These are the activations of a small neural network, seen along a few directions. Each row is one input.
In each table, some parts of the input vary, and every possible input appears once, in random order.
A made-up example of a description, with smaller parts first: one of 4 places along a line, together with either a single point or one of 11 places around a ring or (one of 3 separate values, together with one of 5 places around a ring).
Shared parts are said once, and a part with two or three values counts as separate values.
In the rows, 128 means zero.

Other details of the inputs shift rows strongly along three fixed directions, in all tables alike. That doesn't count.

Table:
row 1: [108 120 133 146 171  59 139 124  73 124 150 141 151]
row 2: [124 125  82 125 149 203 142 168 161  71  93 154 121]
row 3: [ 84  98  95 131 239 104 158 121 125  80  96 176 149]
row 4: [111 108 126 162 183  42 123 122 114 140 161 140 175]
row 5: [111 112 132 151 174  58 139 105 117 111 136 140 144]
row 6: [121 115 124 167 132  91 106 146 156 138 178 127 174]
row 7: [120 134 129  85 120 224 146 134 137 130  66 125  80]
row 8: [153 119 135 152  99 105 101 137 145 172 175 109 150]
row 9: [154 144 160 115  80 129 120 107 122 167 135  99 101]
row 10: [ 91 119 103 125 191 138 148 130 163  60  94 156 134]
row 11: [156 121 124 156  85 116 101 151 141 133 188 105 167]
row 12: [112 104  95 145 156 176 133 162 193  83 117 150 155]
row 13: [129 113  85 138 133 180 118 170 174  58 117 132 149]
row 14: [121 119 127 162 133  78 122 125 154 115 158 131 164]
row 15: [138 132 137 157  96  96 109 132 160 136 165 109 157]
row 16: [159 118 134 161  78 128  93 157 171 166 177  98 155]
row 17: [141 109 111 155 134 117 110 151 171 133 161 128 169]
row 18: [127 114 120 162 146  75 126 140 109 120 171 137 168]
row 19: [109 124 144 121 154 118 147 102  91 148 110 139 114]
row 20: [152 121 104 122 100 186 116 157 208 101 119 113 123]
row 21: [141 142 155 118 110  91 122 101 106 164 137 104 110]
row 22: [133 135 140 117  84 163 120 133 140 165 131 113 116]
row 23: [120 120 105 126 147 152 133 152 135  70 101 153 132]
row 24: [ 84 118 114 111 201 149 156 118 123  96  89 166 120]
row 25: [ 98 128 111  90 197 146 162 110 127  81  61 149 102]
row 26: [148 116 136 152  93 117 104 142 150 166 167 109 145]
row 27: [125 121 108 131 146 152 129 154 139  71 108 153 135]
row 28: [111 142 145 117 144  94 138  92 104 134 124 134 116]
row 29: [137 110  80 145 122 184 115 173 185  58 128 133 155]
row 30: [127 125 141 117 128 135 133 115 110 158 119 125 110]
row 31: [ 84 117 128  91 227 127 174  93  75 112  62 166  94]
row 32: [137 165 182  70  91 134 142  74  61 190  91  97  54]
row 33: [110 132 147 125 137  94 130 106  96 165 142 133 126]
row 34: [119 103 113 174 163  52 122 134 112 100 180 138 188]
row 35: [104 111  97 124 202 117 151 120 153  69  93 158 138]
row 36: [155 154 144 135  71 117 106 141 102 164 149 112 120]
row 37: [ 83 115 131 142 202  63 147  99  89 127 132 163 147]
row 38: [131 137 141 117 131  86 129 100 111 147 132 120 122]
row 39: [136 118 104  97 118 223 129 157 179 118  89 124 101]
row 40: [126 158 165  81  85 169 135 103  86 193  99 107  76]
row 41: [128 112 139 152 145  88 123 121 120 151 154 130 147]
row 42: [141 157 136 107  91 151 131 122  82 163 119 120  92]
row 43: [131 113 102 197 144  60 109 163 141 110 188 138 191]
row 44: [127 144 157 110 117 117 141  89  96 151 110 119  97]
row 45: [108 114 134 141 180  53 133 105  92 151 144 143 152]
row 46: [119 141 145 114 137 106 132 115  68 123 108 139 113]
row 47: [165 179 168  88  40 162 117 116  68 197 118 103  66]
row 48: [128 112 101 143 115 185 119 164 196 109 131 133 150]
row 49: [125 125 106 103 130 189 144 155 133  98 101 136 112]
row 50: [ 92 128 158 113 177  81 159  77  47 161 102 146 103]
row 51: [118 123 128 131 157 105 143 129  90 118 136 143 138]
row 52: [125 151 153  82 112 140 141 100  50 156 108 109  86]
row 53: [111 132 143  96 147 170 154 106  99 141  81 138  89]
row 54: [130 152 165 105 104 119 136  91  91 163 110 107  90]
row 55: [182 125 129 165  42 134  84 158 208 149 187  86 156]
row 56: [169 162 159  88  55 154 114 107 124 187 128  88  89]
row 57: [144 124 127 143  93 113 109 141 122 136 173 108 152]
row 58: [141 144 151 130  89 115 120 111 133 152 146 110 127]
row 59: [107 134  99 100 163 181 158 137 107  91  71 156  93]
row 60: [149 129 116  97  90 226 118 161 180 139 100 106 100]
row 61: [147 123  94 125  99 210 115 181 186  69 106 136 131]
row 62: [139 138 109  88  93 222 128 145 136  99  87 118  93]
row 63: [130 118 114 184 140  55 114 151 124 111 173 148 175]
row 64: [178 144 154 129  50 126  97 126 153 179 166  85 121]
row 65: [131 126  99 114 128 196 129 150 148  73 101 133 122]
row 66: [150 111 119 181  94 104 101 153 199 115 178 112 176]
row 67: [142 138 141 110 113 127 128 109 127 144 121 114 106]
row 68: [105 146 159 109 148  83 152  73  72 146 108 134 103]
row 69: [105 137 144 121 153  81 139  92 101 131 127 138 121]
row 70: [139 127 147 161 117  77 119 113 135 139 163 118 150]
row 71: [130 128  95 131 134 174 133 164 152  80 102 153 125]
row 72: [153 142 141 141  71 125 100 131 168 149 170 104 140]
Description of these inputs: one of 4 places along a line, together with either one of 6 places around a ring or (one of 2 separate values, together with one of 6 places along a line).
The inputs of row 32 and row 5 match in every part but the place on the line of 4. If row 36 is changed in the same way as row 32 into row 5, which row does it become?
> row 63
Which other rows does row 47 become when the place on the ring of 6 takes its other values? List them by row number.
> row 2, row 11, row 27, row 51, row 65
Which other rows does row 41 become when the choice among 2 separate values takes its other values? List them by row number.
> row 9
Which other rows does row 24 become when the choice among 2 separate values takes its other values? List them by row number.
> row 72
Which other rows does row 34 become when the place on the line of 4 takes its other values? List them by row number.
> row 11, row 52, row 57

Table:
row 73: [146 135 117 135  99 149 113 159 156 106 131 128 134]
row 74: [134 112 114 136 112 162 114 159 153 119 138 122 146]
row 75: [146 129 108 136 104 150 122 149 154 104 137 123 136]
row 76: [148 121 125 182 101  78  95 151 139 157 196 120 174]
row 77: [133 122 108 113 115 187 125 153 156  82 103 126 124]
row 78: [122 125 136 103 140 171 145 111 144 122  82 134  92]
row 79: [124 168 173  75  82 144 138  83  82 193 107 101  68]
row 80: [ 76 110 119 132 214 111 167 104 129  76  84 168 130]
row 81: [159 114 138 174  97  75  96 139 173 165 187  96 164]
row 82: [134 127 119 136 115 151 116 158 145 128 132 135 136]
row 83: [ 95 119 138 145 198  29 136  87  92 131 152 151 159]
row 84: [131 123 101 118 124 196 137 156 156 109 107 135 121]
row 85: [145 132 130 137 106 121 118 134 124 123 151 114 135]
row 86: [115 131 155 130 147  69 138  96  50 169 147 128 128]
row 87: [ 99 123 101 130 197 114 155 124 111  65  91 166 129]
row 88: [141 157 165  67  97 140 133  86  84 199 102 101  71]
What is each input in this table made of?
> either one of 6 places around a ring or (one of 2 separate values, together with one of 5 places along a line)
Which other rows does row 73 become when the choice among 2 separate values takes its other values? List them by row number.
> row 82
